Each row below is a small network's average activation on inputs in which a field has the value named, seen along a few directions.
Related values have similar rows: they may be neighbours, one step apart, or belong to one group.
In the rows, 500 means zero.
Strong random noise was added to every row along 7 fixed directions; ignore it. To show where, here is one row again and again, with new noise each time:
[361 408 456 499 516 543 464 532 530 591 527 694 508 659 543 286 558 355
 461 548]
[424 572 608 461 625 395 673 616 314 353 495 604 527 598 396 548 441 448
 451 431]
[522 572 529 541 540 417 580 568 433 439 597 396 503 507 421 638 428 522
 518 492]
[724 904 488 575 290 548 233 478 446 519 680 346 698 530 278 402 304 561
 488 568]
[616 612 617 408 444 622 554 534 402 342 440 401 499 389 409 569 428 670
 566 546]
[498 521 476 617 607 284 544 549 497 492 694 385 516 526 465 628 443 503
 473 469]
[535 524 659 511 579 388 459 541 397 470 560 411 616 488 551 563 575 716
 514 425]
[438 617 498 561 421 539 423 477 443 593 522 564 628 632 497 319 424 392
 458 509]
[521 522 559 422 333 781 412 513 475 557 419 503 525 515 519 386 551 559
 603 601]


TOZU, 15 values:
defeb: [336 471 370 561 403 513 643 396 487 635 355 536 478 538 601 511 361 149
 425 469]
ruf: [562 455 497 401 475 520 409 588 594 597 549 470 420 529 459 509 614 509
 500 548]
lepu: [477 338 528 452 582 514 636 461 515 366 412 533 354 387 578 595 567 580
 554 534]
kofov: [421 409 506 476 628 312 618 489 487 409 453 504 450 456 548 628 487 469
 465 418]
feva: [485 497 381 629 452 525 429 378 679 608 601 386 520 495 558 439 395 453
 478 568]
viliz: [607 406 406 524 560 475 587 430 619 416 471 383 370 261 504 606 445 572
 485 478]
pinar: [532 365 534 500 699 332 612 498 523 307 512 542 439 341 492 642 569 739
 465 402]
rinen: [487 560 461 586 478 479 427 553 451 547 575 625 524 623 393 488 519 392
 534 452]
vup: [443 566 502 562 512 502 607 377 436 461 399 420 524 450 586 532 408 444
 560 443]
vur: [469 594 342 553 387 542 538 454 552 553 495 436 439 557 448 600 333 236
 520 538]
tagek: [578 410 403 503 492 512 344 371 701 543 466 553 470 367 559 343 575 600
 439 514]
vokid: [461 476 395 598 661 189 390 542 629 626 760 535 529 624 500 480 559 413
 359 472]
dov: [512 390 588 386 657 372 509 580 446 448 507 583 499 516 549 450 682 626
 429 450]
ronu: [560 494 442 520 482 403 447 371 581 492 390 579 525 371 553 344 384 469
 338 444]
sanak: [483 538 411 619 416 540 489 523 553 627 604 363 529 601 469 585 464 391
 585 564]
A value of TOZU combines one of 5 hidden first parts with one of 3 second parts; all combinations occur once.
Changing only the second part turns rinen into sanak. viliz has the same second part as rinen; what does that change turn viliz into?
> dov
Changing only the second part turns ronu into defeb. pinar has the same second part as ronu; what does that change turn pinar into?
> lepu

FELU, 15 values:
tano: [360 579 716 273 605 609 668 532 188 259 295 573 509 529 486 549 416 565
 509 518]
nup: [699 512 332 552 304 598 174 572 738 744 698 348 475 403 341 501 560 514
 543 569]
kes: [301 601 482 403 292 636 641 390 332 523 163 622 606 611 605 289 260 129
 459 503]
rumup: [659 426 500 528 482 647 387 546 581 557 482 368 470 373 488 647 620 746
 690 469]
duzir: [427 595 615 553 424 554 639 472 410 579 418 337 583 584 603 608 460 482
 573 526]
mepiv: [675 371 453 175 649 534 635 754 684 241 581 569 184 408 168 607 505 511
 469 641]
pez: [486 552 501 505 516 586 481 563 437 456 499 728 483 628 415 497 593 457
 483 448]
gomu: [388 637 436 627 595 184 508 640 492 657 736 501 584 752 427 667 484 260
 323 448]
gak: [558 440 561 549 459 513 131 639 630 806 682 498 652 667 567 252 774 625
 562 594]
luvi: [590 497 557 347 473 493 648 326 454 143 244 563 483 129 491 442 314 567
 344 465]
liv: [537 412 692 238 665 547 744 309 441 139  65 646 397 129 673 431 493 759
 348 396]
nonuz: [610 781 552 557 391 635 570 599 345 445 637 321 464 583 236 787 450 550
 689 559]
rik: [513 609 432 682 650 297 582 420 492 432 572 557 601 526 429 299 223 467
 344 421]
nabo: [553 330 454 548 633 316 489 468 505 371 645 435 399 373 555 640 652 648
 553 423]
ruda: [629 513 532 644 489 276 369 115 588 338 499 305 639 173 745 302 302 879
 450 488]
A value of FELU combines one of 5 hidden first parts with one of 3 second parts; all combinations occur once.
Changing only the second part turns tano into gak. luvi has the same second part as tano; what does that change turn luvi into?
> nup
Changing only the second part turns pez into nabo. gomu has the same second part as pez; what does that change turn gomu into?
> kes
